Each row below holds a small network's activations on one input, seen along a few directions.
Each table varies a few parts of the input and shows all the possible inputs, shuffled.
A made-up example of a description, with smaller parts first: one of 5 places around a ring, together with either a single point or (one of 2 separate values, together with one of 4 places along a line) or one of 11 places along a line.
Shared parts are said once, and a part with two or three values counts as separate values.
In the rows, 128 means zero.

Other details of the inputs vary at random and push rows far along two fixed directions, the same in every table; ignore that.

Table:
r1: [179  96 102 113 160 145 147 135 122 121 109 107 144 103 181]
r2: [158 100 126 167 146 156 145 102 162  75 130 114 176 102 137]
r3: [113 125 123 163 159 179 125 128 143  66 141 112 214 113 145]
r4: [184 114  74 131 156 123 165 138 111 130 129 110 146 118 226]
r5: [101 122 135 191 144 132 103 134 136  89 126 112 166 154 145]
r6: [ 49  83 217 166 171 106 113 141 131  86 118 106 100 205  18]
r7: [106 133 135 124 124 116 131 156 129 135 117 122 102 130  97]
r8: [175 156 108  48  72 102 147 104 122 200 143 183  43 101 127]
r9: [ 92 129 187 172 119  92 111  96 130 127 148 127  97 179  26]
r10: [100 139 124 163 157 167 140 142 140  67 152 126 190 126 152]
r11: [141 151 106 100  98  93 130 139 102 187 117 130  89 125 127]
r12: [106 162 123 118 110 131 126 114 109 150 154 142 137 140 128]
r13: [144 139 123  66  84 126  96 114 126 182 108 157  95 107 133]
r14: [115 134 151  80  98 107 107 129 115 180 100 128  78 119  58]
r15: [158 137  84 119 122 146 133 148 142 125 128 144 142  97 220]
Each input here is: one of 3 separate values, together with either a single point or one of 4 places along a line.
Which other rows does r10 become when the choice among 3 separate values takes its other values? List them by row number.
Answer: r3, r12

Table:
r16: [129 112 120 160 155 122 136 137 127 104 116 107 159 141 143]
r17: [121 119 141 158 136 112 119 138 134 110 127 119 119 151 112]
r18: [130 101 127 161 170 152 146 141 129  82 125  99 159 128 137]
r19: [ 95 123 155 153 146 118 134 138 111 117 137 104 124 157  88]
r20: [ 95 136 138 130 116 139 109 130 140 118 128 128 143 131 103]
r21: [165 162  98  85 107 134 127 118 119 165 143 155 126  98 162]
r22: [181 111  84 118 148 142 156 132 124 121 115 118 158  95 208]
r23: [106 139 136 129 121 137 104 123 137 117 135 128 144 125  97]
r24: [129  95 127 166 161 138 125 131 137  86 106  98 169 124 140]
r25: [164 147  88 107 110 122 143 139 107 165 130 118 116  99 170]
r26: [ 96 145 160 128 118 123  95 113 126 134 138 139 124 141  66]
r27: [ 84 133 159 126 134 133 109 120 130 112 143 134 134 151  71]
r28: [141 150 120  86 107 107 143 133  96 183 134 130  83 125 126]
r29: [ 74 130 162 150 114 136 104 128 139 110 123 126 140 148  87]
r30: [163 141  76 120 128 125 153 149 130 138 125 131 128  95 198]
r31: [136 112 119 174 160 128 137 144 138  81 137 110 149 143 157]
r32: [149 129 105 109 118 108 133 130 112 159 113 128 118 126 149]
r33: [123 114 140 139 138 135 122 134 125 121 112 107 125 127  99]
r34: [ 81 136 160 118 120 131 112 126 134 124 133 138 128 151  76]
r35: [ 92 136 159 135 135 134 107 125 139 109 138 130 146 145  74]
r36: [ 89 136 163 156 133 135 109 112 126 114 140 137 136 153  88]
r37: [168 107 103 149 160 147 148 141 142  86 130 114 153 108 192]
r38: [112 128 119 147 136 156 137 135 137  93 137 126 170 128 163]
r39: [104 123 134 168 156 123 136 150 142  96 124 116 141 141 123]
r40: [111 125 119 161 142 121 130 146 139 105 121 115 136 130 131]
r41: [147 125 111 122 115 110 124 129 123 152 124 122 113 129 147]
r42: [ 99 127 153 158 139 117 125 140 118 119 128 101 129 149  87]
r43: [141 103 135 167 164 141 132 141 147  78 123 110 152 126 147]
r44: [ 99 106 162 143 146 123 124 137 135 107 118 127 113 143  80]
r45: [145 124 138 101 114 115 119 125 126 151 118 138  84 123 114]
r46: [ 99 124 135 148 145 115 137 142 130 112 129 124 120 147 113]
r47: [126 123 146 104 120 123 124 129 116 155 112 124  95 129  86]
r48: [138 164 123  84  83 121 112 107 110 189 136 165  91 113 124]
r49: [ 83 131 151 129 131 139 118 128 135 109 139 132 142 148  92]
r50: [123 133 116 160 139 156 135 129 135  95 139 130 171 122 174]
r51: [ 87 135 161 130 133 131 108 122 133 113 140 133 136 150  70]
r52: [138 163 121  76  85 119 103 107 112 185 136 159  94 109 108]
r53: [144 162 112  89  83 126 111 109 111 184 135 160  97 106 137]
r54: [136  99 132 164 167 142 136 137 141  74 131 110 148 131 148]
r55: [111 100 150 131 148 122 128 122 121 117 113 117 129 145 102]
r56: [181 107  87 143 153 150 144 136 144 101 123 103 168  93 214]
r57: [157 145  81 122 122 157 149 125 124 127 143 144 156  99 218]
r58: [113 100 138 173 156 138 125 145 147  80 114 111 148 125 117]
r59: [132 161 126  69  95 118 116 105 106 183 146 164  90 123 109]
r60: [102 133 140 125 127 104 130 138 125 141 125 136  95 147  98]
r61: [177 119  79 157 144 159 176 113 147  80 150 120 186  90 201]
r62: [160 131 115  62  98 108 129 117 108 191 105 145  86 108 136]
r63: [127  97 139 149 160 136 133 127 137  97 127 106 144 138 137]
r64: [119 108 135 197 144 147 135 112 160  62 133 105 183 123 112]
r65: [102 107 159 159 145 109 119 128 130 115 130 111 124 172  93]
r66: [125 135 117 145 141 152 119 132 144  93 139 121 175 115 139]
r67: [142 121 119  99 123 122 141 136 123 144 124 142  96 114 133]
r68: [185 120  95 103 132 136 146 131 132 145 121 124 130  97 196]
r69: [155 150 122  77  73 111 139  94 127 184 132 158  86 106 103]
r70: [ 97 130 161 149 139 113 126 139 116 128 129 106 119 155  79]
r71: [151 144  89 141 121 155 135 130 134 119 134 135 165  97 204]
r72: [128 132 138 102 112  97 126 127 113 160 134 144  70 153 105]
r73: [159 146  83 116 118 155 148 140 136 125 133 138 166  94 215]
r74: [159 120  97 125 135 121 145 131 122 136 137 121 128 129 181]
r75: [109 143 144 132 132 133 112 115 125 121 145 138 138 136 100]
r76: [116 111 160 137 131 118 108 127 135 120 115 121 103 140  85]
r77: [114 112 149 138 142 126 128 140 137 114 116 128 116 131  97]
r78: [162 139 107  83  95  99 127 124 114 191 125 140  83 124 148]
r79: [113 109 161 121 136 114 118 122 124 135 105 122 115 145  85]
r80: [149 118 116 178 147 152 158 116 158  75 140 114 186 111 149]
r81: [ 95 116 173 162 131 125 133 101 145  96 139 125 137 152  54]
r82: [142 135  92 135 132 162 148 140 138 101 136 130 177 105 208]
r83: [119 156 137  97  91 126 119 114 119 172 130 160 101 128 122]
r84: [155 157  96  92 104 139 133 111 111 164 147 158 117 106 175]
r85: [153 136 103  71 104  99 141 121  97 189 121 146  87 129 144]
r86: [ 98 137 146 124 124 136 117 132 140 119 132 134 142 139  99]
r87: [120 122 140 147 125 107 113 134 131 122 124 123 108 148 104]
r88: [159 125 121  78 101 114 118 116 122 180 114 134  86 112 136]
r89: [186 110  86 125 151 147 153 133 136 115 128 113 154  96 217]
r90: [139 163 111  80  73 125 117 114 114 190 127 163  93 106 147]
r91: [176 130  76 103 127 120 155 132 110 152 121 129 133 110 199]
r92: [125 122 153 110 129 124 127 131 118 147 114 124 100 134  85]
r93: [109 117 157 162 142 110 119 138 135 107 128 121 117 164  92]
r94: [ 92 138 164 157 131 133 105 116 130 116 137 136 138 150  87]
r95: [145 107 116 156 167 154 149 144 130  90 123 101 161 117 156]
r96: [151 128 117 118 122 111 133 131 123 154 128 127 113 135 149]
r97: [134 131 135  79 100 108 123 130 121 175 112 152  69 117  99]
r98: [ 95 150 152  86  91 119 105 121 127 163 127 150 101 138  72]
r99: [123 125 128 113 113  99 118 124 111 160 109 127 106 143 106]
r100: [ 76 130 164 148 118 134 108 129 139 110 125 128 141 152  87]
Changing only one part turns r97 into r58. The same change can be made to r71. Which row results?
Answer: r90
Changing only one part turns r94 into r84. The same change can be made to r70. Which row results?
Answer: r19
Changing only one part turns r88 into r68. The same change can be made to r24. Which row results?
Answer: r79
What do these inputs look like to the network?
Answer: one of 5 places along a line, together with either a single point or one of 6 places around a ring or (one of 2 separate values, together with one of 5 places around a ring)
Which other rows does r27 become when the place on the ring of 6 takes its other values? List them by row number.
Answer: r38, r49, r57, r59, r84
Which other rows does r21 become when the place on the ring of 6 takes its other values? List them by row number.
Answer: r35, r73, r83, r86, r94
Which other rows does r68 become when the choice among 2 separate values takes its other values? List them by row number.
Answer: r96
Which other rows does r72 become when the choice among 2 separate values takes its other values? List them by row number.
Answer: r54

Table:
r101: [110  94 143 192 166 131 118 134 134  84 110  92 178 156 138]
r102: [165 132 108  99 107 115 134 123 133 153 130 149  76 109 153]
r103: [105 162 154  73 105 110 106  96 108 177 152 165  86 151  65]
r104: [188 129  73 113 147 147 141 160 132 121 120 117 144  76 225]
r105: [152 153 105  99 101 155 116 124 119 153 139 133 137 102 168]
r106: [ 93 135 146 128 129 148 133 115 125 122 130 145 139 125 107]
r107: [134 113 112 167 135 148 142 131 170  70 124 117 189 108 154]
r108: [ 65 141 160 133 121 104 131 145 115 133 147 131 108 171  71]
r109: [121 135 153  78 110 101 101 135 109 192 106 134  70 133  65]
r110: [ 41 130 167 196 150 119 101 160 133  84 131 104 152 179  76]
r111: [125 134 146 172 129 151 126 115 148  91 147 114 168 125 121]
r112: [141 129 123  80 115 106 147 116  99 174 118 126  94 129 111]
r113: [107 101 153 170 172 139 135 140 143  64 133 116 142 154 120]
r114: [101 129 172  85  95  90  96 117 113 195 111 154  54 165  75]
r115: [101 137 173  78  99  94  94 126 119 182 111 156  42 154  69]
r116: [107 102 160 171 155 123 118 139 146  84 128 108 123 139  78]
r117: [130  97 129 170 167 142 149 133 137  79 134 114 162 148 166]
r118: [ 98 112 138 133 141 147 139 128 156  89 124 125 167 131 114]
r119: [169 132 106  96 111 114 137 130 119 169 124 131  90 101 121]
r120: [147 105 106 177 156 130 144 127 136  90 122  89 166 118 151]
r121: [116 166 118 133 101 103 139 136 124 154 133 142  98 141 113]
r122: [177 155  64 113 131 153 118 126 121 127 150 140 170  95 216]
r123: [168 162 101 101 102 119 121 103 124 161 154 160 125 108 147]
r124: [188 127  84  94 142 143 162 149 122 127 133 130 126  87 200]
r125: [166 121 104 115 111 116 138 118 131 155 132 144 101 117 169]
r126: [ 57 130 176 140 116 136  88 119 120 124 112 141 122 149  55]
r127: [175 131  97  83 131 131 157 140 108 158 124 128 113  99 152]
r128: [162 130  98  97 120 117 132 131 108 167 108 116 123 104 167]
r129: [196 116  67 142 128 131 160 123 127 127 127 113 155  96 223]
r130: [112 127 140 161 152 167 136 121 142  86 154 109 178 129 133]
r131: [ 92  98 175 161 148 114 129 117 118 105 120 110 135 181  75]
r132: [ 88 119 158 207 146 152 124 121 151  62 127 121 181 130  99]
r133: [125 140 115  66  84 128 111 127 134 167 109 152 110 113 127]
What do these inputs look like to the network?
Answer: one of 3 separate values, together with either a single point or one of 4 places along a line or one of 6 places around a ring
Changing only the choice among 3 separate values turns r121 into r110. The same change can be made to r132. Which row results?
Answer: r126
Which other rows does r112 become when the place on the ring of 6 takes its other values? List them by row number.
Answer: r113, r117, r124, r127, r131
